A small network was trained on invented records. Each row is its activation on one of them, seen along a few directions.
Each row is followed by the record's values for the fields Muzum, Zif, Gefod, Muret, Gama, Mase, Zutir.
Not every record has every field; a missing one is left out.
Other fields move the rows too, some of them a lot.
In the rows, 500 means zero.
Random noise pushes rows far along 5 fixed directions. That doesn't count. These rows show it; they differ only by the noise:
[432 730 579 495 548 572 178 337 443 481 580 407 384 377 184 682 478 507
 352 354 388 208 413]
[604 511 487 542 532 582 410 303 404 476 561 314 409 365 361 448 456 576
 525 369 542 414 551]
[471 577 598 404 510 539 411 585 412 507 503 477 587 549 445 632 437 521
 367 484 302 502 412]
[601 501 447 543 512 539 447 325 465 447 551 388 401 388 471 435 514 500
 625 421 575 406 568]
[586 576 726 341 238 368 308 680 524 538 413 443 691 623 332 379 570 428
 207 589 494 439 408]
[455 480 395 477 537 445 559 592 598 358 428 643 433 501 694 631 517 377
 709 510 545 428 423]
[472 496 526 417 516 497 514 646 475 449 437 536 558 551 554 625 434 493
 473 494 407 526 394]

[493 460 496 453 614 618 643 578 527 464 625 684 603 637 768 767 486 480
 496 572 150 770 492]
<Muzum:c2 Zif:w1 Gefod:e2 Zutir:y1>
[370 688 519 458 437 394 274 548 636 428 472 629 473 538 335 674 531 398
 365 493 458 236 326]
<Muzum:c1 Zif:w2 Gefod:e2 Muret:d1 Gama:f2 Mase:g1>
[438 495 511 538 396 399 444 583 512 483 338 480 495 482 378 424 527 473
 392 483 733 324 414]
<Muzum:c2 Zif:w2 Gefod:e1 Zutir:y2>
[471 498 538 444 497 503 516 613 474 559 567 543 626 630 522 450 549 483
 436 585 377 602 557]
<Muzum:c1 Zif:w1 Gefod:e2 Zutir:y3>
[369 543 513 439 563 518 449 672 607 490 484 671 526 545 431 750 446 433
 327 501 329 470 373]
<Muzum:c2 Zif:w2 Gefod:e2 Zutir:y3>
[209 730 410 552 595 514 333 436 468 514 567 602 410 458 498 696 564 360
 551 461 347 214 499]
<Muzum:c2 Zif:w1 Gefod:e1 Zutir:y2>
[602 604 678 486 307 470 301 418 417 589 466 315 529 462 262 291 608 574
 290 487 619 416 549]
<Muzum:c1 Zif:w2 Gefod:e1 Zutir:y1>
[469 390 378 508 652 549 640 549 530 449 542 580 528 511 615 577 424 530
 559 485 428 582 537]
<Muzum:c2 Zif:w1 Gefod:e2 Zutir:y2>
[467 390 457 480 504 400 636 619 480 472 379 529 597 556 596 397 494 498
 535 551 595 570 546]
<Muzum:c1 Zif:w2 Gefod:e2 Zutir:y2>
[464 445 461 483 501 461 565 656 653 460 399 613 454 501 559 603 499 415
 499 528 587 469 396]
<Muzum:c2 Zif:w2 Gefod:e1 Zutir:y3>
[592 342 461 511 455 481 610 496 401 545 483 333 579 470 418 235 490 639
 428 467 665 595 583]
<Muzum:c1 Zif:w1 Gefod:e2 Zutir:y2>
[426 532 491 495 529 436 532 544 520 417 432 583 447 495 706 654 488 421
 719 570 513 462 447]
<Muzum:c1 Zif:w1 Gefod:e1 Muret:d1 Gama:f2 Mase:g1>
[609 546 679 495 601 711 406 399 398 591 666 372 515 495 302 642 353 694
 233 381 233 607 447]
<Muzum:c2 Zif:w1 Gefod:e2 Muret:d2 Gama:f1 Mase:g3>
[561 357 412 542 471 465 621 563 510 440 404 491 480 460 556 362 424 521
 528 496 673 641 529]
<Muzum:c2 Zif:w2 Gefod:e2 Zutir:y3>
[417 557 584 423 355 380 436 606 471 489 367 453 518 497 401 413 503 468
 413 508 659 353 440]
<Muzum:c1 Zif:w1 Gefod:e1 Muret:d1 Gama:f1 Mase:g2>
[491 512 398 592 524 510 534 366 414 520 542 394 412 395 490 358 506 525
 612 466 615 400 634]
<Muzum:c2 Zif:w1 Gefod:e1 Zutir:y2>
[453 572 456 581 458 425 424 478 477 475 455 453 416 382 415 403 535 469
 514 470 685 292 513]
<Muzum:c2 Zif:w2 Gefod:e1 Zutir:y2>
[544 315 383 571 547 547 636 462 512 457 433 423 468 438 482 324 486 563
 616 405 708 553 570]
<Muzum:c1 Zif:w1 Gefod:e2 Zutir:y3>
[485 211 271 532 514 381 786 621 613 416 372 564 547 510 559 286 465 526
 589 424 803 578 525]
<Muzum:c1 Zif:w2 Gefod:e2 Zutir:y2>
[395 555 398 527 630 512 477 454 490 473 599 564 515 466 456 503 515 478
 532 437 412 430 569]
<Muzum:c1 Zif:w2 Gefod:e2 Zutir:y2>
[466 385 379 543 590 523 568 442 378 511 459 385 514 435 377 363 399 640
 461 351 573 527 572]
<Muzum:c1 Zif:w2 Gefod:e2 Zutir:y2>
[715 296 470 478 397 375 751 637 584 392 318 509 481 503 776 363 491 476
 718 608 736 687 473]
<Muzum:c1 Zif:w2 Gefod:e2 Muret:d2 Gama:f1 Mase:g2>
[663 369 529 460 406 486 606 586 519 457 446 470 604 568 566 382 462 575
 461 545 513 688 440]
<Muzum:c1 Zif:w2 Gefod:e2 Muret:d2 Gama:f2 Mase:g1>
[472 437 499 509 606 540 635 602 426 456 379 469 481 471 610 589 359 566
 586 440 517 606 416]
<Muzum:c2 Zif:w1 Gefod:e1 Muret:d2 Gama:f1 Mase:g2>
[495 534 524 430 467 470 495 635 497 468 485 583 611 602 602 509 521 431
 458 561 394 504 468]
<Muzum:c2 Zif:w1 Gefod:e2 Muret:d1 Gama:f1 Mase:g2>
[494 541 587 475 483 534 437 442 392 601 513 380 548 443 319 355 472 578
 369 512 472 494 563]
<Muzum:c1 Zif:w2 Gefod:e1 Zutir:y3>
[506 619 607 477 454 513 343 397 454 561 582 503 481 489 413 554 564 490
 463 492 426 417 506]
<Muzum:c1 Zif:w2 Gefod:e1 Muret:d1 Gama:f2 Mase:g1>
[480 552 490 548 604 644 535 388 412 521 593 469 467 450 648 590 481 515
 663 507 273 560 568]
<Muzum:c1 Zif:w1 Gefod:e1 Muret:d2 Gama:f1 Mase:g3>
[510 453 464 544 644 627 455 378 559 493 567 460 420 413 272 587 404 592
 377 348 468 471 464]
<Muzum:c2 Zif:w2 Gefod:e2 Zutir:y3>
[575 497 535 560 592 626 585 339 243 506 468 255 424 384 544 505 373 676
 614 456 446 626 566]
<Muzum:c1 Zif:w1 Gefod:e1 Muret:d2 Gama:f1 Mase:g2>
[647 389 495 526 425 459 593 529 408 546 360 278 575 426 395 188 442 624
 477 448 787 567 560]
<Muzum:c1 Zif:w2 Gefod:e1 Zutir:y2>
[443 441 334 536 635 586 684 463 445 527 583 543 471 453 676 438 483 533
 733 508 454 575 652]
<Muzum:c1 Zif:w2 Gefod:e1 Zutir:y3>
[634 469 569 441 490 552 509 515 565 524 567 537 553 573 517 617 466 513
 394 507 323 645 468]
<Muzum:c2 Zif:w2 Gefod:e2 Muret:d2 Gama:f1 Mase:g2>
[480 468 526 472 499 565 570 587 405 573 589 472 622 585 561 420 479 536
 433 572 323 679 587]
<Muzum:c1 Zif:w1 Gefod:e2 Zutir:y3>
[460 532 597 392 488 512 484 608 432 613 536 530 710 640 441 477 503 515
 290 595 242 626 539]
<Muzum:c1 Zif:w2 Gefod:e2 Zutir:y3>
[533 627 659 479 277 345 227 548 639 444 447 513 485 527 266 553 599 357
 281 554 615 283 365]
<Muzum:c2 Zif:w1 Gefod:e2 Muret:d1 Gama:f2 Mase:g1>
[645 476 512 503 472 576 464 299 484 562 631 416 534 493 455 375 551 576
 444 504 422 587 653]
<Muzum:c1 Zif:w2 Gefod:e2 Zutir:y1>
[504 489 396 553 688 655 541 328 458 497 630 478 374 406 543 648 440 585
 664 385 379 550 512]
<Muzum:c1 Zif:w2 Gefod:e2 Muret:d2 Gama:f2 Mase:g1>
[331 536 320 522 596 476 575 554 568 399 442 706 394 499 776 627 564 376
 804 564 545 431 522]
<Muzum:c1 Zif:w1 Gefod:e2>
[500 627 397 598 506 530 403 251 496 547 649 506 352 413 483 484 569 435
 652 460 547 378 649]
<Muzum:c2 Zif:w2 Gefod:e1 Zutir:y1>
[512 458 537 413 436 534 528 492 436 621 627 478 738 619 532 367 541 523
 435 560 306 663 613]
<Muzum:c1 Zif:w1 Gefod:e2 Muret:d1 Gama:f2 Mase:g1>
[556 505 539 454 293 322 434 612 784 400 468 713 525 606 617 497 676 264
 538 647 559 480 427]
<Muzum:c1 Zif:w2 Gefod:e2 Muret:d2 Gama:f2 Mase:g1>
[523 568 700 420 434 503 393 546 519 518 499 479 583 561 377 628 481 550
 279 531 359 546 388]
<Muzum:c1 Zif:w1 Gefod:e2 Muret:d2 Gama:f2 Mase:g1>
[470 460 557 413 473 512 610 678 429 553 426 527 631 587 603 548 428 527
 351 564 417 672 447]
<Muzum:c2 Zif:w2 Gefod:e1 Zutir:y1>
[433 463 417 507 544 482 595 612 485 457 436 609 512 567 718 450 530 430
 706 606 501 603 560]
<Muzum:c1 Zif:w1 Gefod:e2 Zutir:y3>

Which values does each new row have?
[562 553 585 515 386 425 368 466 444 441 349 342 364 371 384 443 476 519
 529 473 765 313 432]
<Muzum:c1 Zif:w1 Gefod:e1 Muret:d1 Gama:f1 Mase:g2>
[406 581 479 516 554 493 422 448 550 450 509 532 388 398 431 696 497 467
 573 452 539 334 428]
<Muzum:c1 Zif:w1 Gefod:e1 Muret:d1 Gama:f2 Mase:g1>
[642 440 450 576 403 462 546 432 592 443 502 490 460 502 599 397 631 426
 579 558 644 473 550]
<Muzum:c2 Zif:w1 Gefod:e2 Zutir:y2>
[357 477 399 399 604 540 662 566 495 549 609 706 695 647 808 508 578 411
 609 603 265 669 623]
<Muzum:c1 Zif:w1 Gefod:e2 Zutir:y1>
[504 581 525 544 521 576 441 422 476 485 498 459 387 428 469 594 457 502
 552 447 476 391 467]
<Muzum:c2 Zif:w1 Gefod:e1 Muret:d2 Gama:f1 Mase:g2>
[369 561 536 483 565 541 438 553 456 472 467 524 421 478 407 740 416 550
 466 394 479 399 345]
<Muzum:c1 Zif:w1 Gefod:e1 Muret:d1 Gama:f2 Mase:g1>
[625 628 688 473 392 492 319 440 426 589 572 410 569 499 410 427 523 478
 387 570 425 441 493]
<Muzum:c2 Zif:w2 Gefod:e1 Muret:d1 Gama:f2 Mase:g1>
[597 526 443 580 468 485 467 359 492 555 575 426 490 413 473 304 579 479
 594 520 654 413 649]
<Muzum:c2 Zif:w2 Gefod:e1 Zutir:y2>
[757 236 444 498 370 365 658 625 845 362 409 624 471 577 627 467 554 421
 553 521 761 631 382]
<Muzum:c2 Zif:w2 Gefod:e2 Muret:d2 Gama:f2 Mase:g1>
[450 489 343 636 616 544 508 316 510 433 506 449 248 267 472 495 495 527
 687 396 677 368 541]
<Muzum:c1 Zif:w2 Gefod:e1 Zutir:y3>
[600 533 550 511 392 473 481 484 418 551 533 466 535 535 643 446 606 428
 588 607 471 544 562]
<Muzum:c2 Zif:w2 Gefod:e1 Muret:d1 Gama:f2 Mase:g1>
[394 389 307 538 607 516 602 538 531 445 398 509 408 388 449 449 373 615
 552 358 717 470 472]
<Muzum:c1 Zif:w2 Gefod:e2 Zutir:y3>
[450 421 388 438 442 493 641 594 500 536 509 587 625 589 657 351 526 486
 560 565 499 610 637]
<Muzum:c1 Zif:w1 Gefod:e2 Zutir:y1>
[465 424 425 485 444 402 622 557 605 494 488 573 546 512 601 262 607 392
 635 599 674 487 593]
<Muzum:c1 Zif:w1 Gefod:e1 Zutir:y3>
[418 615 569 424 446 493 371 506 494 610 621 498 646 596 438 488 573 439
 299 570 240 470 560]
<Muzum:c1 Zif:w1 Gefod:e2 Zutir:y2>
[497 481 524 492 484 455 434 542 583 501 482 453 463 505 310 485 511 487
 371 478 626 445 432]
<Muzum:c1 Zif:w1 Gefod:e2 Zutir:y3>
[414 461 539 478 627 616 652 637 295 563 457 481 639 564 639 678 337 638
 407 503 226 746 436]
<Muzum:c2 Zif:w2 Gefod:e1 Zutir:y2>
[395 505 353 556 687 601 627 479 551 433 620 689 404 483 646 820 458 497
 587 420 348 572 433]
<Muzum:c2 Zif:w2 Gefod:e2 Zutir:y1>
[428 590 517 495 612 577 397 471 525 423 517 554 423 487 379 812 392 566
 395 430 313 451 330]
<Muzum:c1 Zif:w2 Gefod:e2 Muret:d2 Gama:f2 Mase:g1>
[688 622 624 495 306 377 243 402 682 493 593 501 449 521 358 414 707 364
 438 564 536 329 483]
<Muzum:c1 Zif:w2 Gefod:e2 Muret:d2 Gama:f2 Mase:g1>
[382 541 382 537 422 361 539 477 556 490 453 598 493 493 554 340 645 341
 674 576 651 324 604]
<Muzum:c1 Zif:w2 Gefod:e1 Zutir:y2>
[563 496 503 508 442 497 469 427 544 561 573 455 594 540 486 362 566 488
 452 533 464 499 616]
<Muzum:c2 Zif:w1 Gefod:e2 Zutir:y2>
